These are the activations of a small neural network, seen along a few directions. Each row is one input.
In each table, some parts of the input vary, and every possible input appears once, in random order.
A made-up example of a description, with smaller parts first: one of 3 separate values, together with either a single point or one of 9 places along a line or (one of 4 places along a line, together with one of 8 places around a ring).
Shared parts are said once, and a part with two or three values counts as separate values.

Other details of the inputs vary at random and push rows far along three fixed directions, the same in every table; ignore that.

Rows:
row 1: [ -1  10  -8   1  16  -1   6 -17 -13 -10  -3 -12  -4 -11]
row 2: [ 8  8 10  0 24 13 -2 19  1 -9  8  0  5 15]
row 3: [-16  -3  -9 -19 -18 -26 -17  35  25   5  10  26   9  13]
row 4: [ -5  16  -7  -4  13 -12  -7   1  -1  -7   3  -1   3   3]
row 5: [ -4  20 -15  -3  13  -8  -2  -8  -8 -13  -3  -6   2  -5]
row 6: [  1  -5   3  10 -12   5   8 -24 -13  11  -7  -9  -7 -10]
row 7: [ -5 -25  10  -3 -26  -2  -5  17  13  15   4  17   2  12]
row 8: [ -5  16 -10   0  20 -10  -1 -11  -9 -11   3 -11  -5 -13]
row 9: [ 15  -1   2   2  15  -5 -11   1  11 -10   9   0   7  -2]
row 10: [  6 -18  13   9 -14  22  12  -3   1  11  -6  -3  -7   2]
row 11: [ 13  -9  22  11   1  25  10   1 -10   9   1 -10  -4   2]
row 12: [-19   2 -15 -24 -19 -32 -20  39  27   4   9  29  10   9]
row 13: [ -5  20 -13   0  13 -11  -1 -15 -12 -10  -2 -10  -1 -11]
row 14: [ -6  -5  -8  -2 -18  -3   3  -3  -1   6  -7   1   0  -5]
row 15: [ 4 11  7 -2 16  7 -5 19  3 -7  9  0  7 15]
row 16: [  9 -11  23  11   4  23   7   0  -4   3   5  -7  -7   7]
row 17: [ 10 -13  13   9  -8  27  14  -1  -3   9  -5  -8  -6   0]
row 18: [-13 -25 -19 -10 -54 -50 -17   8  28  23   0  35   9 -16]
row 19: [ -2  18 -10   5  15  -2   5 -23 -16  -7  -3 -20  -7 -18]
row 20: [ 12 -11  18   4  -6  27   8  13   1   6  -3   1   1  12]
row 21: [  9  -6  -4   6 -14 -12   1 -11   1   7   0   0   3 -24]
row 22: [  4   5   9   0  21   9  -5   9   3 -11   7   1   2  17]
row 23: [ -9 -12  -7   0 -20 -11   5 -18  -3  12  -8   0  -9 -16]
row 24: [ -5 -11  -1  -2 -11  -6   1  -3   2   5  -4   5  -2  -1]
row 25: [  6  10   5  -2  23  14  -1  13   3 -13   5   1   4  17]
row 26: [ -6  -7  -7   2 -14  -1   2 -13  -2   5  -7   0  -3  -4]
row 27: [ 11 -14  19  14 -14  29  14 -13  -7  11  -8  -9  -7   3]
row 28: [ 10 -14  25  13   4  26   6  -1  -3   5   6  -8  -8   9]
row 29: [ -3 -25  11  -5 -30   0  -1  20  16  18  -1  22   3  15]
row 30: [ 13 -11  20  10  -2  34   9   4  -2   2   1  -5  -1  14]
row 31: [ -4  16 -14   0  16  -7   0 -20  -9 -13  -7  -7  -2  -7]
row 32: [ -8 -27   5  -7 -34  -6  -2  19  17  18   0  21   0   7]
row 33: [ 1  6  6 -4 16  0 -8 16  2 -8  9  3  5 12]
row 34: [11 -5 15  7 -7 24  8  6 -5  7 -4 -6  1  5]
row 35: [  5   8   9   0  24   8  -3  12   1 -10   6  -1   3  14]
row 36: [ -1  16  -6   3  19  -1   1 -19 -11 -12   0 -14  -3  -4]
row 37: [ -3  11   1  -4  13  -5 -12  10   7 -10   7   6   4  14]
row 38: [ -5   8  -4  -7  11  -3 -12  17  13  -9   8   8   4  15]
row 39: [ -4  13 -13   1  13  -8   6 -20 -13  -7  -5 -14  -7 -19]
row 40: [ 2 10 -1 -9 15  2 -5 25  8 -7  4  6  9 14]
row 41: [ 10   2  -1  -2  12 -12 -14  17  17 -10  11   7  12   1]
row 42: [ -4  -2  -3   2 -16  -4   4 -14  -7   9  -6  -2  -4  -9]
row 43: [ -4  13 -11  -2  21  -7   0 -13  -8 -14   0  -8  -2  -6]
row 44: [ -6  17 -11  -1  18 -16  -4 -18 -10 -11   0  -7  -3  -8]
row 45: [ -1  12 -10   1  14  -2   8 -20 -15  -6  -5 -16  -8 -20]
row 46: [-18  13 -28 -11  -9 -32  -8  -6   2  -1  -7  10   3 -10]
row 47: [ -7  -1 -15  -2 -14 -11   5 -14  -7   8 -12   0  -2 -14]
row 48: [ 3 11  5 -5 13  4 -6 18  4 -8  8  2  6 14]
row 49: [ -5  -8  -4  -2 -10  -3   6  -7  -2   6  -2  -1  -5  -9]
row 50: [ -5  -3 -12   2 -18  -6  10 -17 -11  11 -15  -4  -4 -19]
row 51: [ -7 -13  -2  -2 -15  -6   0  -5   2   7  -4   7  -2  -1]
row 52: [  5   5   4  -3  21  14  -1  13   4 -13   5   0   4  16]
row 53: [ -5  -9   0   0 -11  -6   1  -5  -2   7  -1   3  -4  -5]
row 54: [14 -6 21  6 -2 31  7 13  0  3  0 -2  2 15]
row 55: [ 11 -15  24  13   4  27   5  -3  -5   4   4  -6  -6  11]
row 56: [ 12 -21  14   3 -20  -2  -7  22  21  11  11  16  10   6]
row 57: [ -4  -7   1   3 -10  -3   7 -13  -5  10  -2  -6  -8 -12]
row 58: [ -8 -15 -11   6 -36  -8  12 -31 -11  21 -19  -2  -9 -23]
row 59: [ 12 -10  19   5  -4  30   7  13   1   3   0  -1   1  14]
row 60: [  9   4  -6  -6  11 -17 -15  14  17 -10   9   6  11  -5]
row 61: [-20 -15 -18 -16 -49 -30  -8  13  16  21  -8  30   6  -2]
row 62: [ -4   4 -26  -2 -13 -40  -7 -16   2   1  -2   5   6 -32]
row 63: [-13  -3  -8 -16 -16 -20 -14  29  19   4   7  23   9  12]
row 64: [  0  11   1  -4  18   6  -8  16   9 -12   7   2   3  15]
row 65: [  1   4   0  -7  14   6  -4  22  10 -11   5   5   7  17]
row 66: [ -1  15  -8  -1  15  -5   4 -11 -13  -6  -4 -10  -2 -12]
row 67: [ -6  16 -10   1  19 -13  -4 -19 -10 -11   0  -7  -4  -7]
row 68: [  0   5   2  -8  17   1  -6  20   7 -11   7   5   6  12]
row 69: [ -1  -9   2  -2 -10   8   5   7   6   6   0   5  -2   3]
row 70: [-10  19 -22  -6   9 -14  -3  -6  -4 -11  -2  -6   0 -11]
row 71: [ -5  19 -13  -2  20 -14  -1 -15 -12 -13   0 -12  -2 -13]
row 72: [ -9  13 -16  -8   1 -18  -4  -6  -5  -5  -2  -1   2  -9]
row 73: [ -3  -5  -1   7 -12  -6   7 -24 -14  12  -8  -8  -8 -16]
row 74: [  0  20  -8   3  17   1   3 -12 -11 -10  -4 -11  -1  -5]
row 75: [-1  4  4 -4 10 -4 -6 12  3 -2  8  5  3  8]
row 76: [-18   9 -24  -7 -13 -33  -6 -17  -4   3  -8   4   0 -15]
row 77: [ -6  -9  -9   3 -18  -3   7 -19  -3  10 -11  -3  -8 -13]
row 78: [  0   8   0  -5  14   5  -7  13   8 -12   6   3   5  17]
row 79: [ -6  13  -7 -11  12  -7 -10  20  12 -12   8   7   5  12]
row 80: [  2   6   6  -5  18   4  -5  17   6 -11   8   6   6  17]
row 81: [ -5  18 -16  -2  18  -9   1 -19  -9 -13  -7  -8  -1  -8]
row 82: [ 25 -20  21  17  -4  22   9 -12   0   7   3 -12  -1  -9]
row 83: [ 10  -9  16  15  -8  26  11 -12  -9   9  -7 -10  -5   3]
row 84: [ -6  -5 -10  -1 -17  -9   3  -9  -3   9 -12   4  -1  -9]
row 85: [ -3  21 -13  -1  16  -5  -2  -5  -9 -11  -3  -7   3  -6]
row 86: [  0  13  -1  -8  14   4  -6  22   9 -10   7   3   4  11]
row 87: [ -4   8  -3 -10  13  -8  -8  20   8  -9   6  10   6  12]
row 88: [ 3  5 10 -1 16  5 -6 20  2 -4 10  3  5 13]
row 89: [  6 -11  16  11  -7  20   8  -5  -3   9   0  -9  -7   3]
row 90: [ -1 -24  14   5 -27   3   1   4   3  22  -1  12  -3   4]
row 91: [ 13  -3   3   2  12  -6 -13   4  15  -9  10   3   6   0]
row 92: [ -4  -4  -6   2 -11  -6   7 -15  -9   8  -8  -3  -4 -14]
row 93: [ 12 -22  13   6 -21  -3  -6  11  18  11   6  13   7   0]
row 94: [  0   1  -3   7 -16   0  11 -22 -16  12 -10 -13  -6 -20]
row 95: [ -6  -6  -5   1 -20  -5   1 -11  -2   8  -8   3  -1  -3]
row 96: [ 6  4 13  1 10 13 -2 16  3 -2  8  0  4 16]
row 97: [ -3  -7   3  -1 -12  -3   3   1  -1  10  -1   0  -5  -8]
row 98: [ -6  -7  -3   0 -17  -5   2  -7  -3   7  -3   1  -2  -5]
row 99: [ 4  6  8 -6 16  7 -4 21  5 -9  7  5  5 15]
row 100: [ -5  14  -9   2  13  -6   0 -19  -7  -8   0 -12  -7  -9]
row 101: [ -2  15  -7   3  22  -4   3 -17 -13 -12   1 -15  -4 -10]
row 102: [ 11 -18  17   6 -13  29  12   7  -1   9  -5   0  -1   7]
row 103: [  9 -14  20  12  -7  24   7  -7  -4   7   0  -7  -5   8]
row 104: [  9 -24  22  14 -21  22  16 -14 -11  19  -5  -7  -8  -3]
row 105: [-7  3 -9 -8  7 -8 -8  9 10 -9  2 10  4 11]
row 106: [ -2  11 -14   2  13  -2   6 -27 -14 -10 -10 -14  -5 -13]
row 107: [  6  12   4  -4  25  13  -3  18   5 -14   5   1   6  18]
row 108: [ -7  -9 -10  -6 -23  -7   4   3   4  11  -8   5  -2 -11]
row 109: [ 16  -7  25  14   5  30  14 -10 -16   5  -1 -17  -7  -1]
row 110: [ 3  4  7  0 18  6 -4  8  1 -7  6  1  2 13]
Description of these inputs: one of 5 places along a line, together with either one of 2 separate values or (one of 4 places along a line, together with one of 5 places around a ring).
Changing only the place on the line of 5 turns row 6 into row 15. The same change can be made to row 67. Which row results? -> row 33
Changing only the place on the line of 5 turns row 109 into row 104. The same change can be made to row 59. Which row results? -> row 30
Changing only the place on the line of 5 turns row 40 into row 47. The same change can be made to row 45. Which row results? -> row 49
Change only the place on the line of 4 in row 14. List by row number the other rows that result. -> row 5, row 70, row 85
A walk changes only the place on the ring of 5. It starts at row 58 and steps to row 83. List the rest of the walk in order. -> row 6, row 90, row 110
A walk changes only the place on the line of 4. It starts at row 66 and steps to row 99. List the rest of the walk in order. -> row 68, row 45
Change only the choice among 2 separate values in row 56. List by row number the other rows that result. -> row 82
Change only the choice among 2 separate values in row 93. List by row number the other rows that result. -> row 9
Change only the place on the line of 5 in row 16. List by row number the other rows that result. -> row 8, row 28, row 57, row 97

Rows:
row 111: [  7  13   9   7  23  18   2  -4  -9 -11   3 -13  -2   8]
row 112: [ 11 -27  22   4 -18  18  -2  21  19  11   7  12   4  17]
row 113: [  2 -10  -3   3 -18 -13  -1  -9   2  10  -3   4   2 -13]
row 114: [ -8  15 -23  -7   9 -30 -11  -9   3 -11   1   3   4 -12]
row 115: [  3 -16  -4  17 -24   1  20 -52 -22  16 -16 -21 -16 -39]
row 116: [ -3   1   0   4  -4   2   6 -15 -12   4  -4  -9  -7  -9]
row 117: [ -3 -10  -4  -3 -17 -17  -5   3   8  10   1  10   2  -7]
row 118: [ -8  -3  -7 -10 -20 -15  -9  20  15   7   1  17   7   6]
row 119: [ 14   8  13   3  28   7  -6  11   3 -13  13  -4   5   8]
row 120: [  6 -21  15   8 -25  26  14  -3  -5  17 -10  -2  -5   4]
row 121: [  3  11   8   7  25  20   7  -9 -14 -10   1 -16  -6   7]
row 122: [  8 -20  22   3 -20  21   3  24  10  16   4   8   2  14]
row 123: [  8  11   7  10  23  25  14 -19 -21  -9  -5 -23  -8  -4]
row 124: [-15  -5  -9 -10 -18 -14  -6  10   8   7  -4  16   2   8]
row 125: [-2  1 -4 -8 -1 -4 -6 19 11 -3  2 11  7 10]
row 126: [  0 -10  -4   3 -19 -13   0 -10   2  10  -4   5   1 -13]
row 127: [-18  23 -28 -11   9 -24  -3 -14  -9 -11  -8  -2  -1  -9]
row 128: [-12  16 -23 -13  13 -35 -16   3   9 -13   6   9   5  -7]
row 129: [  7  10   6  -2  26  13  -2  18   4 -14   8  -2   4  14]
row 130: [  1  13   7  -3  27  15   0  13  -3 -13   6  -4   0  18]
Describe the family of inputs behind these rows. -> one of 2 separate values, together with either one of 4 places along a line or one of 6 places around a ring
Changing only the choice among 2 separate values turns row 125 into row 129. The same change can be made to row 114. Which row results? -> row 128
